B =
[[-33   9  17  12]
 [ 13  12 -18   1]]
Counting starts at 1.
The bottom-left entry is 13
The bottom-right entry is 1
Which number is the entry in row 1 and column 1?
Answer: -33

Read these off the grid that follows. Counting starts at 1.
1) Find the bottom-right entry.
2) Find the entry at row 3, column 1.
3) Find the entry at row 1, column 2.
4) Find the entry in row 3 and column 3.
5) Find the entry in the top-right corner.
6) Find the entry in row 1 and column 3.
7) Find the entry in row 2 and column 1.
8) Find the bottom-left entry.
[[ 24  21  22 -22 -12  17 -24 -30]
 [ 20  17  19  11 -10 -15  10   9]
 [ 35  30  32   0 -23 -18   0   3]
 [ -7  -6  -6 -11   3  17 -14  -5]
 [-21 -18 -20   0  16  21  -4   1]
 [  0   0   0  -1   1   7  -3   1]
 [ -3  -3  -3  29   5 -18  27  33]
 [ -1  -1  -1  -2   4  13  -4  -6]
 [  0   0   0   3   6  11   1  -4]
 [  0   0   0  -8   0  14 -11  -6]
 [-20 -17 -18   5  14  14   2   9]
 [ 32  27  30   6 -21 -21   6   9]
 [-16 -14 -15   2  16  22  -1  -4]
 [-27 -23 -25  18  20   9  14  20]
 [-22 -19 -20   8  20  20   4   4]
 [-27 -23 -25   9  18  13   6  15]]
1) 15
2) 35
3) 21
4) 32
5) -30
6) 22
7) 20
8) -27

arr =
array([[-30, -32,  21,  26,  11,  17,  24,  10,  13, -28,  14,  13,  10],
       [  4,   5,  -5,  -5,   4,  -8,   1,   3, -12,   4, -10,   4,   4],
       [ 31,  33, -22, -21,   9, -24, -28,   8, -19,  28, -19,   9,   8],
       [  1,   1,  10,   0,  -4,   8,  16,  -4,   5,   1,   6,  -3,  -4],
       [-29, -31,  19,  24,   9,  16,  24,   8,  10, -27,  11,  11,   9],
       [ 10,  11,   3,  -7,  -4,   1,   8,  -4,   0,   9,   0,  -4,  -4],
       [ 16,  17, -20, -11,  15, -23, -22,  14, -22,  15, -21,  15,  14],
       [ 29,  31,   4, -19, -15,   3,   0, -13,   7,  27,   5, -15, -14],
       [  2,   2, -18,  -2,  22, -22, -16,  19, -25,   1, -22,  22,  20],
       [ 17,  19,   3, -12,  -9,   2,   5,  -9,   1,  16,   1,  -9,  -9],
       [  6,   7,  15,   1,  -7,  14,  11,  -6,  17,   6,  15,  -6,  -6]])
Rows and columns are numbered from 1.
Which number is the entry directly above the largest entry?
A: 5
Which number is the entry in row 1 and column 1?
A: -30
The entry at row 3, column 1 -> 31
Which number is the entry just right of the smallest entry?
A: 21
The entry in the top-right corner -> 10
Which number is the entry just right of the largest entry?
A: -22
Which number is the entry at row 1, column 2?
A: -32
Which number is the bottom entry of the column that holds the smallest entry?
A: 7
Which number is the entry directly below the largest entry?
A: 1
Which number is the entry directly below the centre entry?
A: -22
Which number is the entry in the bottom-right corner?
A: -6
The entry directly above the centre entry: 24
Which number is the entry directly above -18?
A: 4
Which number is the entry just left of -11?
A: -20
Which number is the entry just left of the centre entry?
A: 1
The entry in row 2 and column 1 -> 4
Which number is the entry in the bottom-left corner?
A: 6
Which number is the entry directly below -27?
A: 9
Which number is the entry in row 2 and column 3?
A: -5
The entry just left of -2 -> -18
The entry directly below 26 -> -5
Which number is the entry directly below 20?
A: -9

array([[742, 346, 656, 519, 692, 557, 305, 435],
       [762, 342, 610, 368, 409, 515, 563, 290],
       [425, 505, 518, 634, 703, 609, 208, 660],
       [456, 459, 555, 751, 803, 496, 202, 669],
       [738, 357, 594, 379, 417, 515, 554, 312],
       [375, 533, 509, 576, 619, 708, 227, 674],
       [178, 682, 279, 386, 237, 493, 683, 577],
       [400, 519, 512, 584, 630, 673, 235, 657],
       [780, 334, 610, 373, 420, 517, 551, 288],
       [750, 354, 598, 376, 422, 515, 551, 306],
       [458, 471, 544, 696, 765, 524, 200, 654]])
The top-right entry?
Answer: 435
The first entry in the row that holds the smallest entry?
Answer: 178
The second largest entry is 780
The largest entry in the last column -> 674
The 1st entry, reading row by row?
Answer: 742
The entry in the bottom-left corner -> 458
The entry just left of 279: 682
The 3rd entry from the end, reading row by row is 524
The entry just left of 305?
Answer: 557
The 3rd entry on the diagonal from the top-right corner is 609
The last entry, reading row by row: 654
The entry just right of the largest entry?
Answer: 496
The 5th entry from the end, reading row by row?
Answer: 696
The smallest entry in the first row -> 305
The first entry of the largest entry's row?
Answer: 456
The smallest entry in the last row?
Answer: 200
The entry just left of the largest entry: 751
The entry directly above 517 is 673
The largest entry in the last row?
Answer: 765
The smallest entry in the last column?
Answer: 288
The entry directly below the smallest entry?
Answer: 400
The entry directly below the largest entry?
Answer: 417
The entry directly above 505 is 342
The largest entry is 803
The entry just left of 703?
Answer: 634
The entry directly above 409?
Answer: 692
The entry directly above the smallest entry?
Answer: 375
The third entry, reading row by row is 656
The entry directly above 518?
Answer: 610
The entry just right of 509?
Answer: 576

W = [[-282.333, -235.485, -124.359, 61.595, 281.922, 173.397, -97.772, -178.722], [-184.815, -286.315, -228.616, -119.118, 81.336, 286.646, 151.354, -110.744], [253.736, 228.484, -55.370, -166.504, -258.421, -266.582, -147.895, 4.530], [-62.550, 181.196, 283.081, 35.527, -151.330, -221.267, -289.635, -179.819], [-98.121, -174.552, -281.348, -236.811, -125.515, 61.737, 275.996, 171.435], [-129.113, 50.891, 276.507, 185.850, -94.085, -175.558, -281.200, -241.646], [-177.134, -51.083, 195.460, 276.008, 19.590, -152.842, -228.314, -286.987], [-195.448, -291.510, -210.499, -101.562, 119.381, 290.342, 111.392, -127.465], [214.046, -69.756, -167.630, -264.489, -252.601, -140.152, 22.842, 259.294], [-253.818, -140.687, 26.613, 260.970, 213.671, -70.870, -171.702, -267.631], [-280.959, -232.649, -123.409, 67.605, 280.296, 167.420, -100.984, -179.988], [-166.114, -29.129, 213.289, 258.472, -10.450, -160.098, -237.116, -279.095]]
The entry just left of 26.613 is -140.687
Which number is the entry just left of -279.095?
A: -237.116
Which number is the entry just left of -167.630?
A: -69.756
The minimum is -291.510
The entry just right of the largest entry: 111.392
Which number is the entry just right of -281.200?
A: -241.646
Which number is the entry just right of -123.409?
A: 67.605
Which number is the entry just left of the smallest entry?
A: -195.448
The entry just left of -258.421: -166.504
Which number is the entry just left of 61.737?
A: -125.515
